Read these off the array that follows.
1) Which number is the entry in the top-left corner?
2) Which number is the third-last entry, reading row by row?
3) Which number is the first entry of the smallest entry's row?
4) Which number is the entry just left of 885?
5) Which number is the top-right entry?
6) Which number is the entry just left of the largest entry?
7) Which number is the smallest entry in the first row?
8) Which number is the last entry, reading row by row?
440,731,-623,863,-107,-596,188,32,20,-560,522,174,493,885,754,-455
-358,317,-178,-117,-449,117,855,508,93,23,-615,221,-592,-384,66,-346
-291,-30,-583,-523,912,710,-352,-471,-941,-777,402,-216,-94,-247,-686,-924
1) 440
2) -247
3) -291
4) 493
5) -455
6) -523
7) -623
8) -924

B =   2   -4  -39   -4  -10   22   -1   47  -15   43  -20
The entry just left of the largest entry: -1
The largest entry: 47
The entry just right of -10: 22
The entry just left of the centre entry? -10
